A small network was shown many inputs. Here are its activations along a few directions, one row for each input.
In each table, some parts of the input vary, and every possible input appears once, in random order.
Descriptions start from the smaller parts, as in this example, which fits no table here: one of 5 places around a ring, together with either a single point or one of 9 places around a ring or (one of 2 separate values, together with one of 6 places along a line).
Shared parts are said once, and a part with two or three values counts as separate values.

Other details of the inputs shift rows strongly along two fixed directions, in all tables alike. That doesn't count.

A family of inputs:
x1: [ 25  13  -3  -1 -36 -66  -4   6  77 -52 -57]
x2: [  -8  -19  -28   -4  -51  -90   -9    8   37  -11 -100]
x3: [ 35  67  73  -2   4  48  69 -69 -27  44  10]
x4: [  6 -27 -37   7 -61 -87 -19  25  33 -27 -92]
x5: [ 36  41  77  15   4  51  96 -94 -92  94 -36]
x6: [-41 -75 -32   3  72  45 -75  64   6 -15 100]
x7: [  31   42   74    1  -11   50   85 -115  -86   96  -35]
x8: [ 27  75  52  -5   3  31  66 -50 -32  34  14]
x9: [-37 -53 -21  -9  60  74 -65  52 -22   0 112]
x10: [-55 -58 -54 -13  63  54 -82  84 -23 -17 121]
x11: [-29 -33 -33   9  61  78 -52  31 -30  -7 108]
x12: [ 13  31 -30 -14 -38 -80  -1  29  66 -54 -51]
x13: [ 16   5  -7  -5 -54 -71 -11  17  83 -67 -53]
x14: [ 19  13 -23 -12 -52 -70 -14  22  81 -58 -49]
x15: [  7  22 -35   5 -40 -76   3  25  80 -72 -54]
x16: [  19   45   82    3   -5   44   90 -105  -87  102  -35]
x17: [  3  21 -38 -15 -42 -92   1  39  76 -63 -50]
x18: [ 41  77  51  12  10  52  72 -79 -31  27   3]
x19: [ 43  46  76  18   3  55  88 -99 -93  94 -39]
x20: [-42 -59 -32  -6  73  59 -64  62  -8   0 104]
x21: [ 35  52  51  -5   9  40  51 -57 -14  29   3]
x22: [ 19  -2 -21  -3 -53 -80 -26  22  92 -72 -52]
x23: [-15 -25 -29  -7 -51 -96  -3  16  42 -13 -98]
x24: [-44 -46 -41   8  63  74 -65  50 -27 -19 113]
x25: [  4 -11 -15  10 -58 -88   3  17  24 -12 -98]
x26: [ 46  84  64  -8   1  57  84 -83 -51  47  17]
x27: [ -2 -26 -30   5 -63 -84 -12  29  26 -27 -92]
x28: [-63 -88 -21  -3  60  73 -56  30 -82  54  79]
x29: [-44 -71 -29   5  66  43 -85  67   2 -16 104]
x30: [-44 -39 -40  13  65  55 -64  56 -17 -16 105]
Description of these inputs: one of 5 places around a ring, together with either one of 2 separate values or one of 4 places along a line.
Change only the place on the ring of 5 in x29. List by row number the other rows that result.
Answer: x1, x6, x13, x22
List by row number the other rows that have the place on the ring of 5 in common with x16.
Answer: x3, x8, x25, x29, x30

A family of inputs:
x31: [-43 -16 -46  10  35  29 -23  30 -50  11  43]
x32: [-29 -74  -1   4  57  32 -40  19 -25  43  39]
x33: [  14   22   88    5   41   92   67 -106  -80  103   21]
x34: [ 20 -18  -8  16 -47 -30 -16   3  23 -24 -53]
x35: [  0  19 -34   8 -23 -53  19  18   1 -12 -58]
x36: [  0  -9 -27  19 -24 -37 -12  -1  36 -31 -58]
x37: [ 17   9  12 -12  -9 -41   4   8  74 -35 -26]
x38: [-11 -13  -4 -11 -27 -65   1  22  10  10 -51]
x39: [  43   54   81   20   28  118   68 -112  -76   53   49]
x40: [-36 -16 -21 -29  37  39 -30  38 -13  -7  89]
x41: [ -4 -44  -8  28  48  51 -51  25  -4 -14  69]
x42: [-58 -44 -35 -14  49  18 -35  36 -44  38  53]
x43: [  62   69   81   20  -50   33   99 -123  -37   40  -69]
x44: [ 38  11  -4  10 -41 -27 -10  -2  46 -52 -34]
x45: [ 28  79  58   5  24 102  83 -93 -97  56  48]
x46: [-38 -32 -44   4  18  36 -33  28 -52   3  43]
x47: [-18 -22 -25  20  53  52 -39  14  -4 -16  68]
x48: [-21 -82  12   8  40  32 -48  19 -23  36  38]
x49: [-11 -12 -18 -24 -41 -59 -10  24   9   5 -48]
x50: [ 13   4  15 -16 -35 -27  -4  -7  71 -44 -16]
x51: [  1  50 -38   3 -24 -47  18   9  29 -39 -28]
x52: [  70   79  114   -3  -25   21   92 -102   12   31  -34]
x53: [-12  40 -19 -27 -21 -52  10  21  51 -30 -15]
x54: [  4  27  -8 -33 -33 -45   2  28  42 -29 -11]
x55: [-15 -12 -28  13  42  32 -26  41 -30  -5  63]
x56: [-45 -47 -26 -12  50  12 -27  43 -42  41  40]
x57: [ -7 -32 -19  22  62  51 -33  24 -10  -7  66]
x58: [ 23   3  18 -16 -35 -30 -14   7  68 -38 -17]
x59: [ 13 -15 -17  24 -20 -43  -4   7  31 -24 -62]
x60: [  5  15 -26  -1 -51 -45   2  16  -2 -17 -53]
x61: [  3  25   0 -23 -20 -46   6  30  46 -26 -11]
x62: [-19 -79   4  -3  29  39 -55  15 -32  35  41]
x63: [-17 -71  -9  32  44  52 -54  28 -32  11  47]
x64: [ 16  36 -25  -5 -37 -39   4  15  17 -40 -25]
x65: [  3 -30  10  -3 -39 -39  -9 -19  33  -2 -55]
x66: [ 50  83  65  17 -37   9 109 -86 -58  51 -70]
x67: [ -2  35 -13 -26 -13 -57  14  33  51 -26 -19]
x68: [-19   2 -38   5  53  28 -16  39 -28  -3  61]
x69: [-19 -10 -20 -20 -43 -57   2  10  11  -3 -48]
x70: [  1  14   1 -13 -15 -41  -8   3  78 -41 -18]
Describe the family of inputs behind these rows.
Answer: one of 2 separate values, together with one of 4 places along a line, together with one of 5 places around a ring
Changing only the place on the line of 4 turns x39 into x43. The same change can be made to x57. Which row results?
Answer: x59
Changing only the place on the line of 4 turns x49 into x64. The same change can be made to x56. Which row results?
Answer: x68
Change only the choice among 2 separate values in x34. List by row number the other rows that result.
Answer: x60
